A small network was trained on invented records. Each row is its activation on one of them, seen along a few directions.
After each row come some of the record's fields: Z, T, V, U, W, Y.
A field that a record lacks is written missing.
The largest differences between rows may come from other fields.
Strong random noise was added to every row along 20 fixed directions; ignore it. To show where, here is one row again and again, with new noise each time:
[-463  210  -40 -213  247   88  382  729  117 -345 -265   85  316  259
 -194 -134 -325   16   70   29 -487    7  288   -9  -94  628 -224 -451
  171  265 -234  -88    6   -2 -225  342  -15 -237  -40  425  -24]
[-202   40  -18   49 -165  172   -6  -23    1  135   42   80  -20  113
 -296 -163   66 -149  218  256  270 -119   -8  -34 -104  -80   94  101
  152 -331  -67  100 -215   51  128 -181 -140   46  -51 -192  -36]
[ 124 -461    5  224 -126   70 -290 -360  148  306  206  -58  290   29
  118  212  435  107  118 -129   31    1  105 -146  409 -174  405  367
   -9 -294  -59   56    1 -124   16   55 -246   82  311  -12   87]
[-272  241 -260   98  156  152  168   49  273  126 -177   26 -190   51
 -236  358   40 -133   56 -151 -291  334   65 -144   83 -176 -115  175
   37  -99  307  274 -262 -124  -38  -15 -141  105   39 -297   33]
[-603 -120 -261  192 -177 -564  269  317 -359   22 -357 -295  274 -111
 -216   43 -178  105  385  140  412 -122  151  246 -206  143   45 -348
   76 -423 -490 -545 -335  345   38  -73 -200 -270    2  457  -80]
[ 250   -5 -119  144 -250  197  -13  171   91 -159 -123 -196  194  378
 -591 -107 -165   14  486  519 -591 -321   82  319 -178  261 -542 -798
  107   49 -463  326 -150 -344 -237  -36  150  240  144  198  -28]
[ 298 -103 -234    2 -190  178 -252 -323 -254   88 -105  -49  -96 -190
  199  169   61  -33 -174 -267  -31  313  -91 -569 -145  -37 -531 -167
   41  162  154   -6  159  104  302   80  112 -151  -66 -279  218]
[-140  196  -96  -65 -130  178  -95  -80   13  229  172 -389  -29  -91
  417   41   45  -13 -178  -81 -327  366 -103  418  350 -110  426 -277
  346  187 -340  256  319 -192  120  259  138   31   18  -55   86]
[-111  -83  211 -112   86   28   67   -4   82  -42  144  358 -112 -119
  -42 -209 -101 -185 -357  110  123  200   81   16  -68 -115  174  357
  429  133  212 -212 -120  329   86   22   53   86  172 -280  -32]
[   7 -555  -56  440  191 -224  -54   58  -46  -92 -166   66 -146   55
  162  231  131  305 -338  114  202  123   15  289 -165 -183 -262   30
   78  107  -31 -232  -98  -84  167 -474  -43 -207 -113  -34 -302]
[-226 -459 -129  126  -44  268  -48  -17  251  -27 -211  -89  319  243
  196  106  317   33  152  -31   60  -77  146  197  358  -40 -138 -201
  -37 -273  262  147  -93   55  274  -22   15  -85  226  -29 -277]
[ 142  632 -405 -298   54  227  139  160  225   47 -187 -363  207  267
  307   78  351 -321  241   39  -53 -313 -443 -206  308   99  326 -336
 -271 -168  -67  743  131  -50  297  246  -65  114  -11  105 -252]
[ 194  137  234  -43 -316  500  -62  -73 -179  101  132  381 -285   47
 -160 -181   83 -324   -8  769 -247   -8 -390    2 -368 -334  -93 -141
  460  346 -612  -14   53 -293  -52 -309 -241  233  286  772  166]
[-206   87   39  132 -103 -472 -116   -6 -135   58  287 -380 -159  -14
  149   39  -41  234   85 -261  212  102  120  461  244 -290  696  107
 -250 -170 -399  -61  119  -97   12 -115  -71  186   -2  104  198]
[-544 -180 -156  -26 -127  -79 -406 -138   30    7   67  165  155  291
 -442  -44 -324   86  361   84  -40   41 -138   -4 -114  242  134  256
  361  -51  -58 -164 -318  -29 -355  104 -442  -61 -275 -170   55]
[   4  183 -143  519 -292 -223  -69 -118 -161  148  -47   59 -233  -98
  -29  156  -17   11   86 -175  199 -272 -145  197 -170  -95 -735 -301
 -494 -248  139  457 -189  -34  -17 -525   31 -201 -119 -223  131]
[ -12  108   46  483   38 -224  188  -20   20  263  227   42 -325 -321
 -359  226  -45  137 -302 -283 -148  195  186   63  -87  106  311  806
   34  -68 -240   64  -68 -236 -319   64 -145 -162 -312 -369   96]
[-109  394  122   66   -5 -401  156  248  370 -376 -359   10 -469 -230
  257  477  -75 -200  114 -339 -252 -160 -238  -36 -230  553  168  -42
 -419  262 -109   62   48 -130  178  344  285 -196 -526  456   21]
[-532  430   48 -125   13  181   82  115   52  128   61  -75 -106 -127
  -27  167 -184 -111 -251  113 -301  213  130  289  176  267   13  -82
  101  220 -307  -76  -59 -463 -260   54   70  -83  112  278  142]
[-304   77 -279  -73  -42 -199  211  -66 -166 -297 -517  -13 -233  164
 -266  227   22 -148  456 -282  286  -13   14   84  277 -786   40   40
 -485 -296   20  -58  -65  308  -61 -292 -326  447  319  359  -76]
[ -94  265  -91   66  275  154  207   45 -197  580   81  -72   22 -271
   44  199  252  -40 -496  295  131  392  182 -216  120 -263   45  -13
  375  -71 -390  -90  -28 -298    8 -391 -107  -74  256 -134  121]
[ 513  237   -5  -81  -65   16  294  114   13  215  275 -355  242 -156
  161 -186  108 -179 -218  207 -286  161   74  332  230 -271   82 -457
  234  -15  -43  241   53  258  194  166  273  351  735   84   67]

[ 637  230    0  -44   38  -10  338  190   77  308  153  -66  268 -276
  -71  -53  152 -250 -111  441 -389  131 -253 -217 -231   54  140 -156
  595   82 -133   75  -51  251  105  325  -25  105  368  287   70]
Z=z2, T=t2, V=v5, U=u1, W=w1, Y=y2
[ 576  152  237 -444  391 -407   63 -198  -37 -144 -130 -140 -105  -76
 -340  285 -189  -45   18  -99 -116  484 -297  333  241 -451    4 -111
   39  127   37 -383  287  131 -351  -60 -115  394 -148  461  -51]
Z=z1, T=t1, V=v3, U=u1, W=w2, Y=y2
[ 174  208 -133  130 -196   32  173 -168  108  156  221 -118  -46 -221
   63  -35   16  -79  -68 -622 -449  141 -200  186  224  -33  541  564
   72   -6  137  557  279  281 -194  718 -119  -16 -143 -320    4]
Z=z1, T=t1, V=v3, U=u1, W=missing, Y=y2
[-338   20   -5 -420  400    6 -245  122   -2 -109  172  -96  289  436
  247 -178    6  226 -125 -157  505   50  117   99  492   31  292   -4
 -231 -113  151  -62  175  -95   38 -222 -109  -65 -136 -138 -124]
Z=z2, T=t2, V=v4, U=u1, W=w1, Y=y6
[  88 -272   74   -3  -19  423  182  192   26  -41  120  179  243  295
 -151 -395  172   32  132  135 -180    0   51  -12  -13  -38  320  285
  382  -52 -184  127  180  155   -9  249 -287    9   64  178 -164]
Z=z2, T=t1, V=v3, U=u1, W=w1, Y=y6
[-235   -6  -43 -314 -117  228 -276 -569 -140  348  173 -188  258 -283
 -178  129 -117  -37 -185 -327  236  172  125 -215  451  372    7  592
  -55 -214  231 -338  -91  -93 -259  359  -82 -241  -37 -290   46]
Z=z1, T=t2, V=v1, U=u1, W=w2, Y=y5
[ 214  267  -76 -211 -248  222 -380 -336  119 -104   59 -208 -178  384
    9  -46  133 -153  490  148  207 -412 -482   62  138 -193   92  -85
 -545 -218  158  478   54 -284  143 -206  -45  346 -168  -19 -129]
Z=z2, T=t2, V=v5, U=u2, W=w2, Y=y4
[-488 -634   55  269 -378  431 -661 -588  125  -43  -86  311  -94  354
 -141  -11   30  141  339   74   11 -289 -135  408  213  -93  -78  168
   97  -42  -24  216  -10 -397 -284 -211 -155 -101 -401 -400 -168]
Z=z1, T=t1, V=v1, U=u2, W=missing, Y=y1
[-205 -153 -130  435 -553 -251  -38 -163 -260   62 -117 -160 -255 -396
  177  203 -213  127  188 -350 -321   82 -149  357 -276   85 -107 -169
   -2  124 -375 -140  102   52 -125  317   55 -326 -279  345  242]
Z=z2, T=t2, V=v4, U=u2, W=w2, Y=y1
[ -45  -76 -333 -297  -62   67 -197 -195 -319 -188  -62 -340 -232   41
 -143  141  -53   79 -136  172  437  125  194 -436 -279  -31 -117  274
 -328   12   40 -578 -255 -157  372 -136  129  188  188  -51  -55]
Z=z2, T=t2, V=v3, U=u1, W=w1, Y=y2
[  -6   -9  149 -148  178 -270 -135 -186   54  145   15  221  152  -58
  -18  214   21  -66    9  -55  167  117 -127  -98  174 -165 -149   -8
  -31 -136  377 -247 -153  162 -181 -222 -162   66  234  164  161]
Z=z1, T=t1, V=v5, U=u1, W=missing, Y=y1
[  51  359   64  -13  -90   76  211 -115   -6  321   28   19   -2 -341
 -101  156   53 -293 -118  160   58  -52 -222   11   15   91 -269  163
 -111 -227  285  -15 -262   14  -77    5  -97 -188   92  290  -22]
Z=z1, T=t2, V=v1, U=u2, W=missing, Y=y1
[  73  428   33 -283  335 -474  218   22  219  185   33   85  118 -269
   34  106  -14 -366 -169  195  160   14 -250 -112  145 -141  462  223
  176 -138  417  -57 -299  407  -85   80  -50  242  332 -118  -85]
Z=z1, T=t2, V=v5, U=u2, W=missing, Y=y4
[ 426   19   97  -98  686  -15  350  183   -7  -38 -155  170 -146  149
  -89   86  255  143  -50 -235   51  517   67 -331  158 -775   53   38
   25  -36   19  -75  366   92   66 -409 -276  251 -100   -8   23]
Z=z2, T=t2, V=v1, U=u2, W=w1, Y=y6
[ 308  229  414 -402  -66 -233 -135   79   55  132  758  147  454 -105
   51 -628 -289 -113 -126   40  208  -88  -64 -133 -211  580   50   63
  159 -177  576 -147 -145  666  118  389  162 -135  104 -216  324]
Z=z2, T=t1, V=v5, U=u2, W=w1, Y=y6
[ -28  -80  124  383  -17 -202  232  300  112   32  -52  384 -220 -225
 -125  127  -83  -88 -126  427 -366   12    3   -1 -573   32 -259   11
  302  258  -86 -196 -368  -18  -99 -167   -5  -29  231  311  115]
Z=z2, T=t2, V=v2, U=u2, W=w2, Y=y5
[ -29  211  529 -243  242  317  311  346  202  276  477  115    1  -54
 -103 -198  144 -120 -176  179  -31  438  158  -91  -87   38  326  387
  291 -163  162 -298  -31  -28  166   37 -151  -29   93  438  264]
Z=z2, T=t1, V=v5, U=u1, W=w2, Y=y5
[-243  -72 -192  -25  -54  223 -307 -156   87  -75  216  246  211  334
  213 -155   16   93  -99 -148 -125 -294  226 -271  322  -82 -140  223
 -342  201  306  319 -199 -172 -270  -35 -116  188  648 -281  149]
Z=z2, T=t2, V=v1, U=u1, W=w1, Y=y1
[ 196 -131 -198  -21 -321   96 -129  -40 -391   52  231 -151  132   33
    8 -289    0  107  103 -230   18   88   67 -444 -165 -122   96  123
  -13  -71   11   -3  176  309  194  246 -125    3  140  -80  277]
Z=z1, T=t2, V=v5, U=u1, W=missing, Y=y5
[  12  104  -75  154 -266 -285  -10   94   10  445  573 -576  242  -23
  210 -212  -31  166  276  -18  -84  326 -154  502  -44   -7  500 -143
  271 -367   -7   99 -179  200  318  273 -110   -8   57  113  224]
Z=z1, T=t1, V=v4, U=u1, W=w1, Y=y6
[-388   59 -116  411 -333 -450  351  423  347 -302 -379 -187 -231 -231
  709   98  132 -233  254 -203   43 -407  426  164  -85  -81  326 -652
 -295  -51   -7  306 -257  345  762  121  779  198  591 -115   59]
Z=z2, T=t2, V=v2, U=u1, W=w1, Y=y1
[-163 -178 -128  -82   -2   97  107   23  160  -11 -234  -94  123  -21
 -213   18  -72  -95  221   13 -204  223   25 -141  -57   97  221  121
  458 -103  166 -121 -132  272  115  465  -47  -51 -199 -230 -135]
Z=z1, T=t1, V=v1, U=u2, W=missing, Y=y5
[ -71 -430  -27 -117  162   -9 -245  -27  -50    4  -68  261  316  229
   52  -13  120  138  299 -207  256  184  411 -792   71 -354 -331 -146
 -107 -195  401 -299  -98  284  148 -265 -260  146  438  -72  394]
Z=z2, T=t2, V=v2, U=u2, W=w2, Y=y3
[ 238  -48 -214  190   -7 -207  148  221 -301 -157  -51 -547    2   79
 -223  -50  -87  425  136 -467 -145   87  457   20   16   89   78 -138
 -346 -154 -408   49  352  -71    6  203  156    1 -308 -244   58]
Z=z1, T=t1, V=v2, U=u2, W=missing, Y=y6
[-443  580  142 -243   11  633  192   53 -109  493  311 -195 -239 -177
 -286  -47 -199 -121 -253  207  -93  672  319  237   27 -125 -495 -220
  192 -224  220  -77 -111 -365   52 -327  162  -60   18 -135  357]
Z=z1, T=t2, V=v4, U=u2, W=w2, Y=y5
[  43  251  -90   96  -78  -26 -160    4 -126   50  268  159 -364   72
  215  -24   29  -68 -204   92  151  -30 -363 -180 -346 -208  167  350
 -131  178   60  200  -78 -120  155 -227 -187    8  -44   56   57]
Z=z1, T=t2, V=v3, U=u1, W=w1, Y=y1
[ 421  229 -454   77   84  -76  339   64    5    6 -399 -351  123 -100
 -522  312 -111  -19  113 -222 -279   66  -29 -135 -144  351 -719 -262
 -195 -215  293  234 -158  154  -86  251  142 -133 -260 -299 -178]
Z=z1, T=t1, V=v4, U=u1, W=missing, Y=y2
[-110  402   83  143 -222 -267   26  -43  154  120  319   76  -43 -205
  200  -66  -68  -75  102 -635 -130 -270   38    1  239  208  474  290
 -378  -90  -31  501  105   94 -188  423   30  -32    1 -225  297]
Z=z1, T=t2, V=v2, U=u2, W=w1, Y=y3

Which values does each new row have?
[ 155  191 -305 -158 -366  302  286  -61 -390 -100 -247 -570   54  -82
   11 -405   25  -92  143  -55   64 -306  380   66  265 -242   29 -552
 -168 -137 -473  285  364  193  217  262  512  283  237 -409  -85]
Z=z2, T=t2, V=v1, U=u2, W=w2, Y=y1
[ -71  325 -369 -217  467 -148   70  213  111 -248  -78  237 -111  199
  397   97  -60  -99 -493   38 -269   71 -165 -299   -2 -177  196  181
  -25  653  156  145 -121  -21 -102  -21  -97  299  480  -43  -89]
Z=z1, T=t1, V=v4, U=u1, W=missing, Y=y6
[ 118   20  229  327  148 -249  -17  222  -59   13  206  264   -2   61
  -84  -76 -163  242 -259  -92  -90 -145   26  381  -30  145 -310  -38
 -140  128 -135  191  117 -233 -462 -384  -95 -248 -170   49   58]
Z=z2, T=t2, V=v2, U=u1, W=w2, Y=y5
[-231 -455 -162   20 -376  376   15 -303 -192    7 -282   78   74  -48
   -6 -234   98 -170  124  138   -7    7   -3   82  161 -406  339  141
  598   34 -292  -51  101  328   85  246  -97  118  268  -97 -207]
Z=z1, T=t1, V=v1, U=u1, W=missing, Y=y5
[ 119  173  257  -54 -135  168   25   85  136 -186  295   71  -90  129
 -165 -417 -204  -23   57  -67 -278 -235   94  320   61  134  256   84
  -30  110  -26  370  187   -5 -180  281  165  141 -145 -225   27]
Z=z1, T=t2, V=v1, U=u2, W=missing, Y=y1
[ 113  346   83 -267  400  -62  411  342  167   26 -123 -274  287  -33
 -129  -32  -46  -35 -106 -139  -26  162  -84  441  381  242  159 -141
  165 -284  138  170  290  238  -89  285   24 -237 -515  -72 -405]
Z=z2, T=t2, V=v2, U=u2, W=w1, Y=y1
[   7   34  247  -17 -257 -297 -247 -111 -351 -105  194  167 -226 -122
 -388 -254 -470  144  329 -202  -60  165  119 -221 -451   49   24   -7
  129  108 -301 -347  182  159 -265   98  -41   64 -403  -52  565]
Z=z1, T=t1, V=v3, U=u2, W=missing, Y=y6
[-388  239  -31   65   78  264  129  305  293  242  241 -196   83   19
  582   79  245   -4 -295  -91    8   61 -249  214   85  452  388  299
  -36 -135  274  274  -15 -140  344  309  -89 -556 -287  162 -228]
Z=z2, T=t1, V=v5, U=u2, W=w1, Y=y1
[-255 -172  414 -230  126  237  -26 -121  -13  172  -35  453  221  -18
 -356 -146   53  -71  213  -47  302   65  312 -218  243 -125  -54   10
  267 -364  -81 -274  128  141 -232 -285 -165  -15   -9  -66  216]
Z=z2, T=t2, V=v2, U=u1, W=w2, Y=y5
[  86  403  300 -278  218   98   32   55  -36 -105  148  174  -83   78
 -312 -248 -107  -21  -27 -227  362 -163  127 -111   74  220 -117  144
 -395 -221   53   36  242  -84 -135 -185   63  -47 -441 -240   70]
Z=z2, T=t2, V=v2, U=u2, W=w2, Y=y6
[ 480 -538  134  132 -218  -19 -335 -317 -369  -42  361 -443   16  -98
  -96   43 -101  529 -241 -567  -63  466  393   94  109  119 -276  214
 -243   49  -65 -458  332 -151   34  188  141 -101 -107   44  218]
Z=z1, T=t1, V=v2, U=u1, W=w1, Y=y1
[-190  526 -120  -90  110 -175  355  179 -199  308  -22   63   49 -302
 -138 -120   -2 -271 -210  286  333 -184  119 -335 -174   50  202   -8
  213 -143 -289  -62 -232  167  -52 -106  105   36  251 -332  104]
Z=z2, T=t1, V=v5, U=u1, W=w2, Y=y1
[-340  -53 -135  155 -249  158 -259 -157 -233  234  244  277  435  137
  223 -205   41   90  -46  -79   -6 -329  -33   81  254  -27 -296  -93
 -117  -30  -78  331   19   -5 -440 -183 -273 -153  488   90  220]
Z=z2, T=t1, V=v3, U=u1, W=w1, Y=y5
[ 119   65  -42   41  198  -13  260  254   43 -157 -320   16  -64  164
 -467  203   -2   43  360    6  -84   85  -59  -15 -195  -42 -408 -115
 -198 -252  198   -7  -47   44 -105 -129 -171  -67 -393  260 -154]
Z=z2, T=t2, V=v3, U=u2, W=w1, Y=y6
